A small network was trained on invented records. Each row is its activation on one of them, seen along a few directions.
Each row is followed by the record's values for the fields C, T, H, S.
Not every record has every field; a missing one is written missing.
Other fields move the rows too, some of them a lot.
Strong random noise was added to every row along 13 fixed directions; ignore it. To show where, here is one row again and again, with new noise each time:
[ 120  101 -664  -21 -107 -194  208  393  166  419  215   -6  204  496
 -468 -332  -66  428  102 -394  326  139  104  -14 -443 -259  -32  273
  302]
[ 274  116 -188  119   86 -176 -164 -255 -318 -106 -330 -321   -9  250
 -271  183   30  -48 -107 -195  -35   -9  669 -170   90  -84   27  114
 -176]
[ -75   61  224  366  181  150  168  331  256  204 -180  189 -176 -156
   34 -242 -182   61  119  -87 -100   44  -40   50   97  108  -84    4
 -151]
[-143  159 -366   61  268  126  143    2  316  -11  -91  -11 -270   66
  109   11   17  -88 -228 -239   71 -342 -183  -99 -172   67 -247  -51
 -213]
[ 111   42 -151  309 -124 -185  396  -83  189  154 -251  -42  222  117
 -232  -64 -127  324  289  -39  181  301   92  -68  -66  -19 -187 -171
   78]
[ -23 -150   15 -349 -221 -169  255  171  179   -7   43 -164   80  133
  -38  228  314   11  -76  -22  365  126   88 -105   19  -48  146 -130
  281]
[ 123   85  333 -287   -9   11 -151  267 -108 -272   54  -61 -282   -8
  111  203  276 -325 -343   76  118 -206  217  -95  270  104  235  153
   23]
[ -97  212 -120  186  155  361 -211  105 -145 -256  -82  -85   39 -256
 -162   36  198 -421 -315 -178 -403 -376   33 -440 -163  319 -420  126
 -343]
[ 119  189  -78  262  234   40  221 -236  122   60  -79   39   71  -63
  -26 -241 -215  256  285   70  -46  159 -258   79 -191   -9  -83 -144
 -167]
[ 386   16 -125  148 -317  363   43  288 -246  189  -39  124  342   91
 -494   46 -180  209   82  210    4  130  354 -293   45    5   -2   10
  244]
[  72  183 -176 -178  186 -144   -2   66    2   24  554  123  172 -144
 -177 -465   40  233  220   62   10   56 -681   81 -500   32    9  197
   59]
[ 246  309 -129 -143  227 -113  245 -106   44   57    0 -106 -100   42
   -7  -67 -209   61 -253 -274   67 -245  179  -16 -109   56  -11  130
 -214]
[ 176  -36   15 -153   12 -319  301  107  106  109  424  192  291 -365
 -179 -229  158  372  277  400  331   95 -631   -5 -264   45  148   50
  377]
[  47   69  310   14 -194  125  579   53  169  267 -266  -85  251 -112
  -86  -22 -450  111   -4 -383 -218  248  371 -102   94  261 -246 -261
 -242]
[ 228  -68 -285  154  624   21 -286 -353 -226  116 -112  -56 -165 -102
 -123    8   -5  173  131  209  -36 -152   34   43  -67 -249  337   55
 -167]

[ 273  214  522 -184 -154  294  239  -34   24 -149  261  216  160 -342
  108  -15 -436  -48   -4  260  -88 -116 -133  -60   62  449 -254 -111
 -102]
{C: c1, T: t2, H: missing, S: missing}
[  54   -4   70  182   68 -371   23 -391 -224 -290 -138   79  -26 -137
  297   21  207  131  133  427  120  176 -330  149  135 -141  193 -218
  115]
{C: c1, T: t2, H: h2, S: s2}
[ -49  367  -37  319 -337  -37   80  348 -201 -190   72  195  187   38
  205 -452   92  -88 -214 -328 -272   54 -261   64 -227  -46  -29  283
   55]
{C: c1, T: t2, H: missing, S: missing}
[ -18   -9 -163  209  368 -263 -103  348 -398  327   62   -8  244 -351
 -133 -426  373  156 -128 -271 -303  -97   78   40 -273 -411  477  510
   35]
{C: c1, T: t2, H: h2, S: s1}
[ -24   61  -27 -249 -134 -102 -387  252 -135    2  417  107 -157  262
 -152 -308 -319  -71  -47 -334 -215   36   22  156  -78   85  -45  374
  -82]
{C: c1, T: t1, H: h1, S: s2}
[-111  122 -195  102 -155 -318 -221  296  331   10  149   49 -454  736
 -245 -155  -27    6  226 -252  508  131    3  228    1  -64 -261  352
  222]
{C: c2, T: missing, H: missing, S: missing}
[-193   13 -448  -18  555  -62 -187 -453  100 -105   92 -227 -110   60
   74   47  162 -117   38  -34  120 -212 -212  146 -388 -341  108  129
  -70]
{C: c1, T: t1, H: h1, S: s2}
[ -35   53 -303   20  126  200   42   66  -79  161  257  -58  537 -405
 -366 -262  133   31   40  -87 -375  -31 -303 -263 -536  178 -150  158
  -56]
{C: c2, T: t1, H: h1, S: s2}
[   3   -5  302  -67  263  160  545 -280  432  101 -235 -171  -76 -323
  327   79 -219  -44  -78  -40   21  -69  -65   75  -27   66  110 -306
 -227]
{C: c2, T: t2, H: h1, S: s2}
[-161  -71   89  551 -144  219 -157  685 -128  116 -287    9  209  181
  -91 -221  369  -79   34 -246 -153  282  556  -51  -19 -312  128  261
  240]
{C: c1, T: t2, H: missing, S: missing}
[-297 -250  -74 -151 -556 -544 -165  137 -399 -394  197   57  193 -162
   58   42  632 -199 -345  -91  -86  -13 -411  -72   42  -12  146  128
  456]
{C: c2, T: t2, H: h1, S: s2}
[-320 -336 -371  124 -231 -171 -786 -111 -179 -237   15  348 -622  420
  -12   77  -70 -140  100  -50 -148   27 -414  164  368   86 -255  -75
 -116]
{C: c1, T: missing, H: missing, S: missing}
[-193 -283 -648  438 -499   34 -120  536   -8  269 -168  288   94  502
 -210    0   75  227   29 -118  112  163  135 -132   76 -312  -14  -19
  461]
{C: c1, T: t1, H: h2, S: s2}
[ 227  385  167 -203  -11  227  -47 -253  -64 -173  254 -161  250  212
 -277 -155 -154   78  413  306  133  311    0   26 -287  -76 -167  -22
   29]
{C: c1, T: t2, H: h2, S: s1}
[ 150  -77 -151  -24 -129 -100  316  -98  -10  187 -183 -150  319 -227
 -177  177  113   27 -166  -66  -28 -123  100 -240 -171   34   -2  -83
   39]
{C: c1, T: t2, H: h1, S: s1}
[-185   71 -154   16 -214 -274 -139 -212 -119 -378   89  -71   38  138
   50 -124   38 -143   -8 -214 -217   64 -278   47 -125   71 -304   15
 -112]
{C: c1, T: t2, H: h1, S: s2}
[-256 -457  161  102   -1 -280 -562   90 -398   49  -45  -24   66  -52
 -418   83  232   -4  370   99 -140  306  134  -59  148  -55  -44   42
   96]
{C: c1, T: t2, H: h2, S: s2}
[-210 -146  124  222   69  106  -24  246   61  273 -156  -13   37   30
  -55 -195  -25   53  172 -260 -155  243  315   27   28  -47   39    6
  -30]
{C: c2, T: t2, H: missing, S: missing}
[ -57  160  531  -55  -66  375  430   -3   69 -130 -193 -167  209 -118
  371   -9  168  -59   46  216 -102  392  -85    0   64  -35  193 -432
  -46]
{C: c2, T: t2, H: h2, S: s2}
[-101 -185  -16 -295  662 -500  -56 -180  -55  271   59 -220 -127 -279
  187 -113  215  122  -42 -173  -28 -164   31  208 -150 -211  500  142
 -196]
{C: c1, T: t2, H: h2, S: s2}
[  32  154   61  192 -186   54  347 -192 -150 -152 -101  255   76 -422
  309 -112  -68   82 -231  242 -240 -189 -592  -60   76  269 -114 -215
 -108]
{C: c2, T: t2, H: missing, S: missing}
[-170  -44 -330  346 -569  146 -110 -194   47 -330 -203   -5   27  413
   92  149  118  -73  131   59  -63  321 -221  -85  114   -9 -376 -423
   45]
{C: missing, T: missing, H: missing, S: missing}
[ 422  228  351  -30   23  253  293 -248  -80  -82  155  -74  496 -369
    3  -77   -6  101  212  575  -87  202 -230  -84 -220    1  231 -113
   33]
{C: c1, T: t1, H: h1, S: s1}
[-133 -324  565 -505 -233 -401  -71 -343 -104 -161   56 -293  120  -26
 -153  276 -154 -136  224 -106 -218  368  346  -61  282  430 -298 -322
 -274]
{C: c1, T: t2, H: h1, S: s2}
[ 573  279   56  380 -239 -270  404  142 -270  284 -109  350  239 -166
 -201 -269 -551  415  -49  116  -42  -91  328   -8  194  162  -21  228
  109]
{C: c1, T: t2, H: h1, S: s2}
[ 131 -112 -103  607 -175 -741   -8 -331 -226   83 -526   39   97   12
 -396  112 -295  313  192 -105  -15  109  496 -177  325  168 -451   14
  -67]
{C: c1, T: t1, H: h2, S: s2}
[ -52  -82  276  214  -63 -425  370 -384  306  -39 -201  138 -154 -385
  312  -17 -361   73  -23 -178 -121   -6 -261  235  261  244  -89 -212
 -178]
{C: c2, T: t1, H: h1, S: s1}
[  20 -230 -298 -120  208   70   44 -195   79  -18   99   84   46 -385
    6  216  446   64  100  563  263 -164 -694 -174 -154 -135  204 -211
  258]
{C: c1, T: t2, H: h2, S: s1}
[  92  337 -305  427  354   97 -221  119  104   70  -82   81 -292  269
 -243 -306 -315  -48   64 -179  -66 -219  111  -13 -158   84 -411  276
 -331]
{C: c1, T: t2, H: h1, S: s2}
[  62  186  410  205   65  327   87  265   93  -36   44  -98  419 -152
 -120 -189   83 -165  212   49  -51  169  353 -116 -167   65 -120  111
   53]
{C: c1, T: t2, H: missing, S: missing}
[-245 -343   66 -303  230  174 -234  353 -161  424   67 -135  -36   74
 -184   84   49  -84 -163 -349 -220  -35  640   21   30 -201  217  125
  -39]
{C: c1, T: t2, H: h1, S: s1}
[  57  -34 -198   22 -338  157  501 -152  387  169 -114   79  195  276
  -30  198 -331  261  142   17  360  168   96  -59    9   32 -391 -430
  200]
{C: c1, T: missing, H: missing, S: missing}

Which values does each new row have?
[ -53   22 -277 -302 -507  246 -247  331  -94 -203  300  -49   46  590
 -219   94  148  -59 -104   11   45  139    8 -159  -72   38 -201   21
  240]
{C: c2, T: t1, H: h1, S: s2}
[ 292  368  127 -260  -53  678   77 -202   18 -285  224 -217  381  213
  -39   54  -72  -79   75  243   20  110  164 -150 -312   86 -147 -227
  -29]
{C: c2, T: t2, H: missing, S: missing}
[  41  115   59  393 -336 -430 -320  283  -53 -104  209  165  174   98
 -736 -303   33   73  525  116    3  320  -73 -214 -104  333 -601  409
  129]
{C: c1, T: t1, H: h1, S: s1}
[ -21   26  131  641  313  369 -116 -158  277  -99 -403   21 -194 -271
  -60  110 -147 -143  307  334  -17 -184  -65  -74   99  170 -325 -143
 -204]
{C: c2, T: t2, H: h2, S: s2}
[ -78  304  121  192 -511  -71  311  275  -91 -179  -22 -123  647  -43
  -79 -195  383  -78  -73 -214 -181  349   31 -214 -286  -56  -87   65
  164]
{C: c1, T: t1, H: h2, S: s1}
[ 168   -7  196  233  333 -269  148 -199   59  157   55   39  190 -225
 -168 -295 -121  370  561  444   79  276  -64   54 -110   40  -13  -51
  -23]
{C: c1, T: t2, H: h1, S: s2}
[ -47   53 -375  225   54  -63  122 -203   78  -53 -205  -16  -20   43
  123   61  153   37 -127  -87   93 -157 -138  -30 -115 -170  -59  -71
  -61]
{C: c1, T: missing, H: missing, S: missing}
[-411 -677 -365  432 -520 -480  -47  148 -331  280 -352  282  120 -179
  -60   83  168  243   36 -148 -184  188 -177  -68  276 -128   97 -157
  258]
{C: c1, T: t2, H: missing, S: missing}
[-146   75 -338  264 -396   13  217   41 -119    2 -304  -61  348  225
   12   77   54   80 -175 -270 -126  154  230 -104  -75 -122 -192 -143
   97]
{C: c1, T: t1, H: h2, S: s2}
[  33  192   69  443  407   52  778 -466  373   13 -507 -180  294 -607
  366   69  109   24 -137   -8    4 -217  -25 -134 -181   -1 -121 -294
 -297]
{C: c1, T: missing, H: missing, S: missing}
[ -18  535 -609  308  266  229 -168   48 -192 -143  190  -31  333    6
 -167 -579  197    0  -30 -162 -293 -173 -302 -123 -723 -148 -266  403
  -79]
{C: c1, T: t2, H: h2, S: s2}
[-288 -257 -260  775  252  193 -194  520  473  326  -56  422 -190   58
  -79 -366   59  310  549  304  289  187 -292  186  -43 -314   57   88
  439]
{C: c2, T: t1, H: h2, S: s2}
[   2 -152  126  180  -33 -229  488  165   69  443 -231   21  189 -195
 -166  -86    9  346  152   22  186  152   65   87   94 -152  241   58
  175]
{C: c2, T: t2, H: missing, S: missing}
[ -62  195 -522  395  123  250 -141  570  262   -1  -92   18 -185  349
 -208 -112  318 -196 -176  -93  194 -364   52 -271 -253  -94 -317  328
   81]
{C: c1, T: t2, H: h1, S: s2}
[ 252  -46  131 -271  122  164  -77   35 -199   58  -74 -249   10  179
 -150  195  227  -62  -32  174  163   53  482  -47   92 -250  438  164
   85]
{C: c1, T: t2, H: missing, S: missing}
[-417 -404  -60 -569 -262   83 -110  112 -136  186  302  179  -25  -53
   73   38 -188   37 -134 -305 -319   13 -357   44   53  214 -185 -243
  -95]
{C: c1, T: t2, H: missing, S: missing}
